A small network was shown many inputs. Here are its activations along a few directions, one row for each input.
Each table varies a few parts of the input and shows all the possible inputs, shuffled.
A made-up example of a description, with smaller parts first: one of 2 separate values, together with either a single point or one of 11 places around a ring or (one of 5 places around a ring, together with one of 6 places along a line).
Shared parts are said once, and a part with two or three values counts as separate values.
In the rows, zero is written as 128.

Table:
x1: [152 138 146  99 129 125 133 135 122 143 123 123 135 137 149 122 137 113
 138 126]
x2: [121 122 136 142 126 132 136 114 139 128 138 129 142 124 114 138 119 131
 124 127]
x3: [138 121 147 138 117 127 147 130 130 137 125 119 146 129 123 132 131 123
 140 127]
x4: [148 133 138 120 130 132 138 123 134 141 125 124 144 134 132 138 133 116
 141 144]
x5: [127 125 115 137 122 133 108 135 120 115 141 127 102 108 123 111 135 143
 114 117]
x6: [112 131 122 143 120 137 119 126 133 112 137 133 116 119 127 136 126 129
 111 120]
x7: [129 129 124 137 135 129 136 109 140 135 140 139 141 134 116 142 115 132
 129 125]
x8: [122 137 115 140 117 133 111 137 117 112 136 130  98 102 129 119 135 136
 113 122]
x9: [117 119 122 140 126 137 116 123 136 115 142 130 120 125 121 129 126 136
 112 115]
x10: [136 131 102 132 132 130 108 130 121 120 144 136 102 118 125 114 131 144
 118 116]
x11: [142 126 155 117 117 120 143 141 119 139 121 118 138 131 140 116 135 121
 136 110]
x12: [125 126 110 136 136 133 116 118 137 121 145 140 119 135 123 132 123 137
 116 113]
x13: [128 129 113 122 139 141 106 116 139 119 143 136 117 130 129 136 129 130
 112 132]
x14: [146 128 135 133 127 123 147 126 132 143 127 128 146 138 126 135 127 124
 145 125]
x15: [136 139 156 120 111 122 147 143 117 135 115 121 133 126 146 123 135 114
 136 115]
x16: [138 135 106 119 136 137  98 128 123 118 141 132  99 112 131 118 137 136
 114 134]
x17: [132 133 127 124 139 137 127 107 142 133 138 135 139 130 122 145 122 124
 125 144]
x18: [150 134 143 112 126 116 142 136 121 144 123 127 137 140 143 119 132 121
 142 108]
x19: [ 39  85  94  94 173  83 119 162 100 123  34 104 135 173 119 100 108 137
 157 204]
x20: [133 133 148 141 112 127 151 132 128 133 119 122 141 123 130 138 131 116
 140 132]
x21: [116 135 136 144 120 132 140 117 136 125 132 133 138 119 120 145 119 124
 123 132]
What do these inputs look like to the network? -> either a single point or (one of 4 places along a line, together with one of 5 places along a line)
Change only the place on the line of 4 in x14. List by row number the other rows that result. -> x3, x4, x20

Table:
x22: [ 91  70  99 113 147  83 109 186  72 124  61  86 104 124 105  49 137 169
 157 168]
x23: [ 93  92 119  60 185  79 133 140 118 155  77 129 161 220 143  99  99 133
 156 115]
x24: [119 138  90 189 120 138 123 101 138 101 170 164  94 100 102 148 108 155
  93  83]
x25: [170 133 168 183  75 138 179 134 148 138 155 125 158 129 129 150 141 113
 147  71]
x26: [ 33 107 176 118 128 106 156 126 122 129  77 104 178 122 105 128  93 121
 131 177]
x27: [154 157 167 137  88 145 139 138 116 111 142 135  95  99 164 133 148 109
  98  70]
x28: [ 36  65  80 111 178 123  91 151 134  92  42  98 123 187 120 137 126 125
 135 231]
x29: [126 157 109 151  98 153  87 135 140 103 187 142  91 100 140 123 142 134
  94  76]
x30: [201 157 173  97 115 155 129 109 128 136 157 131 116  98 157 139 153 105
 104 110]
x31: [162 140  95 151 148 152 115  71 148 128 186 163 114 102  96 151 113 154
 101 125]
x32: [ 93 160  99  96 153  77 157 162  90 154  36 126 141 156 148 125 113 106
 192 211]
x33: [171 157 115 113 126 165  77 108 150 127 203 140 110 100 133 126 145 131
 103 117]
x34: [216 132 175 146 104 150 167 104 159 167 171 121 179 127 123 158 147 109
 154 110]
What do these inputs look like to the network? -> either one of 5 separate values or (one of 2 separate values, together with one of 4 places along a line)
Change only the place on the line of 4 in x30. List by row number the other rows that result. -> x31, x33, x34
Change only the choice among 2 separate values in x25. List by row number the other rows that result. -> x34

Table:
x35: [ 91  98  96 100 152  88 110 174  87 124  72 110 105 151 132  73 129 149
 148 142]
x36: [218 169 192 123  77 142 160 140 119 152 158 121 131  94 165 126 164  99
 137  78]
x37: [201 153 144 123 117 151 125 103 149 142 197 151 126 126 145 136 139 124
 110  57]
x38: [160 142  77 138 144 160  75  99 144 112 189 152  85 101 115 134 136 151
  95 126]
x39: [ 80  99 154  98 158  92 178 133 129 159  42 104 202 188 122 146 103 102
 183 205]
x40: [ 52 115  94 148 133 135  92 132 125  84 116 129  93 110 112 126 117 145
  93 152]
x41: [114 113 139  60 171  91 150 145 113 165  49 106 174 189 146 121 120 103
 182 198]
x42: [184 159 204 162  64 142 188 128 134 147 152 121 158  94 142 152 146  97
 139  85]
x43: [ 86 127  79 110 146 134  64 145 110  88 121 130  65 112 136 102 135 145
  92 145]
x44: [ 57  85 111 138 139  89 137 162 103 119  67 108 133 149 108  98 111 148
 149 149]
x45: [127 131  91 176 131 160 105  85 159 107 183 152 112  99  91 159 117 150
  96 133]
x46: [167 143 157 161 105 151 154  90 164 137 190 151 152 124 122 163 120 123
 111  64]
The inputs of x40 and x46 match in every part but one. If x43 is changed in the same way as x40 into x46, which row does it become? -> x37
What do these inputs look like to the network? -> one of 2 separate values, together with one of 6 places along a line
